A small network was shown many inputs. Here are its activations along a few directions, one row for each input.
Each table varies a few parts of the input and shows all the possible inputs, shuffled.
A made-up example of a description, with smaller parts first: one of 4 places along a line, together with either a single point or one of 11 places around a ring or (one of 3 separate values, together with one of 5 places around a ring).
Shared parts are said once, and a part with two or three values counts as separate values.

Table:
r1: [ -3  -8  16   0 -16  -1 -17  -9 -21  -7   0]
r2: [ 10  16  10   9  -9  -1  21   6  12 -21   0]
r3: [13  4 -4 24  3  7 19  8 19 -8  0]
r4: [  7  10 -10  -5  12 -13   1  -4 -26  10  11]
r5: [ 7 29 -4 13 -1 10 19  7 10 -2  1]
r6: [-43 -20  -2 -18 -13  -1  -4   1   6  -8   0]
r7: [ 11 -15  -9   8  18 -18   0  -4 -15   4  11]
r8: [ 17  -1 -17   4  16  -8   2 -11  21  -7  -6]
r9: [  1 -19   3  15  -3   6 -19  -7 -14   7  -3]
r10: [-45  -7 -15 -15  -4  11  -5   2   3  11  -2]
r11: [ 15 -11  15   7  -1  13  -2  17  10  12  -2]
r12: [-38 -32 -14  -3   2   6  -4   2  12   6  -4]
r13: [ 14  12  -2 -11   4 -16   4 -12  14 -20  -7]
r14: [ 8 14 15 -5 -4 18 -2 15  1 18 -1]
r15: [  8  -3   5  -8   6 -25   2  -6 -23  -9  11]
r16: [ 11   1  29  -9 -12   6   1  14   3  -1  -2]
r17: [ 12  24 -18  -7   9  -4   2 -11  12  -2  -4]
r18: [ -4   5   2   2  -8  10 -19  -8 -25  14  -4]
Describe the family of inputs behind these rows. -> one of 3 separate values, together with either a single point or one of 5 places around a ring
The inputs of r17 and r13 match in every part but the choice among 3 separate values. If r5 is changed in the same way as r17 into r13, which row does it become? -> r2
Which other rows agree with r3 in the choice among 3 separate values? List them by row number. -> r7, r8, r9, r11, r12
Which other rows does r6 become when the choice among 3 separate values takes its other values? List them by row number. -> r10, r12

Table:
r19: [14 57 -6  7  1 18 30 16 10  3 12]
r20: [-35 -25  -3   4 -14  35  -5  22  27  23 -15]
r21: [ 15   9  13   2 -16 -19  29   8  14 -28   6]
r22: [ -2 -17  12  -3  -8   3 -33  -6 -47  32   5]
r23: [ 47 -10  27  16  14  -7   8  13  -1  -9  11]
r24: [-44 -18  18  -9 -18  21 -12  13   5   9 -10]
r25: [-39 -28 -34  -2   7   9   6   0  36   5  -6]
r26: [ 55  42 -13   0  25 -17  18  -6   8  -1  -5]
r27: [-26 -14  20 -15 -19   9 -20   1 -34   9  -3]
r28: [-48 -20 -15 -15   4  -6  -2  -9  13  -9  -1]
r29: [ -6 -19 -19  -6  13 -26 -27 -23 -41  12  13]
r30: [57 16 -3 46 20 -3 13 -6  4 -6 -4]
r31: [-30 -16 -12 -19   2 -19 -14 -17 -27 -10   5]
r32: [ 42  43  14  -5 -11   2   9  -6  33 -29  -8]
Describe the family of inputs behind these rows. -> either a single point or one of 5 places around a ring or (one of 2 separate values, together with one of 4 places along a line)
Which of the alternatives is r19? -> a single point
Which other rows belong to the same alternative as r31? List them by row number. -> r20, r22, r24, r25, r27, r28, r29

Table:
r33: [ 42  -2  10   0   7 -10  -8  -9   1  -5  -9]
r34: [-24 -14 -24  -4   2   0 -22 -22  -6  12  -7]
r35: [-35   0 -20 -22  -7  -4 -10 -14  -3 -11  -8]
r36: [-27   6   9 -17 -24  17 -14   0 -10   1  -8]
r37: [ -8  -7 -14  -8  15 -29  -2 -18 -50   5  26]
r38: [ 28  12  16 -15  -6 -18   2  -5  10 -20  -3]
r39: [ 18  11  14   6  -3  -8  12  -4  13 -26   6]
r40: [ -8 -14 -28   9  14   0   3   4  11  14   4]
r41: [12  8  5 23 -2 17  9 14  0 16 -5]
r42: [  0  20  12   9 -13  12  22  12   6   1   3]
r43: [-22 -17 -21  -4  18  -2 -11  -3   5  17  -5]
r44: [-10 -34   9   1   5   2 -14  -1   7  10  -4]
r45: [-27   2  13 -16  -9  17  -1  14   2   7  -3]
r46: [-10 -18   8  -2  -8   0  13  13  16 -14   6]
r47: [-18  -7   5   0 -17  20 -27  -3 -14  20 -11]
r48: [-21  -1 -21  -8   4  -3  17   7  15  -6   7]
r49: [ 20  14 -22  16  23  -3   3 -10   5  -4   0]
r50: [ -9  14 -18   6   4 -11  25   2  13 -12   2]
r51: [  8  29 -15   1  10 -13  14  -6  11 -20   6]
r52: [  3  -2  11  11  -8  -8  22   7  14 -20   0]
r53: [  5 -30   1  13   3   3   0  11  11   5   2]
r54: [ 30  14 -19  -5  19 -12  -5 -16   2   4  -6]
r55: [-22 -21  14 -15  -4   1   0   2  11 -11  -2]
r56: [-13 -30   5   3 -11   0 -28 -12  -4   2 -12]
r57: [ 17  29 -13 -20   5 -21   5 -11   9 -12  -1]
r58: [ -1   2  19  -3  -7  -6  -9   4 -57  16  21]
r59: [  5   1 -25  21  17  -4  13  -1   7   6  -3]
r60: [13 35 14  5 -9  9 10  8  4 -9  5]
r61: [-1 -7  2 11 -4 21  0 20  3 24  2]
r62: [ 33  -2   7  20  12  -1   0  -3   4 -13  -3]
r63: [27 20  8 17  5 19  1  2 -3  8  1]
r64: [-15 -10   8   0  -1  19 -15  12  -2  27  -6]
r65: [ 17 -16   5  25   5   1  10   1   8  -1  -3]
r66: [  3 -24  18   0   1 -28  -9  -6 -49  -6  19]
r67: [-35  -4 -16 -22   8  -4   3   0   9  -4  -3]
r68: [-12   6   8  -4 -12  18  13  21   7   5   6]
r69: [36 21 10 -2  0  9 -9  0 -6 14 -8]
r70: [ 24  35  16 -16 -12   1   1   4   1  -1  -2]
r71: [-24 -18  10 -15 -20   0 -13 -13   0 -17  -7]
Describe the family of inputs behind these rows. -> one of 3 separate values, together with either a single point or (one of 2 separate values, together with one of 6 places along a line)
The inputs of r71 and r36 match in every part but the choice among 3 separate values. If r52 is changed in the same way as r71 into r36, which row does it become? -> r42
Which other rows does r49 become when the choice among 2 separate values takes its other values? List them by row number. -> r51

Table:
r72: [22 31  6  6 -3 15 28 23 19  6  0]
r73: [-11 -42  15  -5   2   7 -24   5 -12  20  -6]
r74: [ 35  -4 -10  37  18  -4  17   5  10   4   4]
r75: [  1  22 -20  -6  13  -1   8 -13  29 -14  -8]
r76: [ 16  25  -1 -10  11 -23  -9 -20 -40  -7  16]
r77: [-29 -17  26   6 -24  25 -16   9  -2   8  -8]
r78: [-18  -4  -1  -4   3   4 -29  -8 -50  31   8]
r79: [-21  -7  19  -9 -31  -3  -3  -1   3 -19  -4]
r80: [ 22 -12  14 -10  11 -19  -5  -6  -2 -19   1]
r81: [ 29  28 -19  13  10  13   9  -2  29   9 -14]
r82: [ 43  31   2  10   8  -8  -7  -7 -39  17   9]
r83: [  8 -10 -14  17  20 -16  15  -8   8 -22   9]
r84: [-17 -31 -22   7   5 -18   7  -8   3 -10   5]
r85: [-25 -40 -14  22  12   9  -5   4  -2  17  -1]
r86: [  5  12  24   0 -16   1   5  -1   8 -33  -1]
r87: [-30   8  -4 -24 -16   2  18  12  14  -6   4]
r88: [-24   4 -30 -16  -2  -2   0 -12  23  -4 -10]
r89: [-37  -2   2  -9  -9  29   5  23   8  19   1]
r90: [ -6  29   6 -14   0   0  24  12  20 -17   9]
r91: [ 32  17  28  21 -18  13   7  11   8  -6  -7]
r92: [-33  -5 -22  -1   5  23 -15   0  19  22 -14]
r93: [ -3 -32   7 -20  -4 -20 -12  -6  -7  -6  -3]
r94: [49 -7 16  8  8 -3 -3  6 -1  5 -3]
r95: [ -9   5  -8 -19  -4 -24 -17 -20 -46   5  12]
The inputs of r85 and r74 match in every part but one. If r73 is changed in the same way as r85 into r74, which row does it become? -> r94
Describe the family of inputs behind these rows. -> one of 4 places along a line, together with either a single point or one of 5 places around a ring
Which other rows agree with r95 in the place on the line of 4? List them by row number. -> r79, r84, r87, r88, r93
Which other rows agree with r90 in the place on the line of 4? List them by row number. -> r75, r76, r80, r83, r86

Table:
r96: [-31 -48  -8  -7   5  11 -29   0 -33  25  -4]
r97: [31 34 25 14 -9 28 14 22 18  6 -4]
r98: [-12   7  42   0 -35  31  -1  24  16  -1  -7]
r99: [-49   5 -26 -10  -8  -3  14  -5  35 -15  -4]
r100: [ 48   6  -3  12  20 -28   3 -12 -24  -5  14]
r101: [-46 -31  -3   4 -11  31  -1  20  33  21  -9]
r102: [  2 -13  39 -14 -22   6 -23   5 -47  10   2]
r103: [-35 -15 -25 -24  11 -24 -12 -23 -26  -8   8]
r104: [ 44  16  19   8  -2   0 -14   0 -42  16   6]
r105: [ 36  26  -3  21   9   2  30   7  32 -18  -5]
r106: [  1  17 -30   2  13 -13  23 -10  47 -21  -9]
r107: [ 12  -3 -27  -7  29 -41  -5 -29  -9 -10  11]
Describe the family of inputs behind these rows. -> one of 2 separate values, together with one of 6 places around a ring
The inputs of r103 and r99 match in every part but the choice among 2 separate values. If r104 is changed in the same way as r103 into r99, which row does it become? -> r97

Table:
r108: [ 42  31  -9   2  18 -29  10 -17 -13 -17   9]
r109: [-41 -18 -15 -24  -2 -18 -12 -17  -6 -11   2]
r110: [ -7 -47   0  12  11   1 -40  -7 -52  38   3]
r111: [34 18 21 13 -4 11 13 14 13 -3 -2]
r112: [-29 -15 -22  -8   4   0   1  -2  20   3  -4]
r113: [  0   5  12  12 -10  27   6  16  20   5  -9]
r114: [ 33  14 -14  17  20  -9  20  -1  18  -8   3]
r115: [  0  -3 -21  14  12   5  14   2  28   0  -7]
r116: [-32  -7  10 -10 -16  22  -4  14   8   9  -4]
r117: [ 45  34  24  -3  -8 -10   4  -2 -17 -12   6]
r118: [-44 -12  14 -25 -24   0 -12   0 -19  -4   3]
Describe the family of inputs behind these rows. -> either a single point or (one of 2 separate values, together with one of 5 places along a line)
Which other rows does r115 become when the choice among 2 separate values takes its other values? List them by row number. -> r113

Table:
r119: [-29   0   0  -8 -15  12   8   4  19  -7   0]
r120: [ 50  15   5  14  -3 -18   6 -15  14 -26 -10]
r121: [-18 -29   0   4   2   7 -17   2  -9  22  -4]
r122: [ 46  25  -9   2   4 -22  27   7   8   0   7]
r123: [-26  12  -3 -16  -5  -4  11  -3  17 -14   0]
r124: [-22  -1 -24  -8  13  -4   7  -3  17  -7  -7]
r125: [ 39   9  13  27  20  -8  25   7   3 -20  14]
r126: [-29 -15  10  -2 -22  14  -4  13   8   5  -3]
r127: [  0  -8 -14  -2  16 -19 -21 -19 -29   7  10]
r128: [-23 -27  -8   7  -2  15  -7   7  12  15  -7]
r129: [-24 -19  16  -7 -18   8 -12   9 -15   9  -3]
r130: [42 34 22 -4  8 11  6 12 24 -7 -2]
r131: [-23 -13 -19   0   2  13   3   2  22   1  -5]
r132: [ -7   3   3 -15  -5 -14 -15 -12 -35  -6  11]
r133: [45 49 -2 27  4 15 17  2  2  6 -2]
r134: [-15 -12  14 -15 -11  -1 -14  -4 -31   5   1]
r135: [ -8 -23  -2  -3  10  -6 -21 -11 -26  18   0]
Describe the family of inputs behind these rows. -> either one of 5 separate values or (one of 2 separate values, together with one of 6 places along a line)
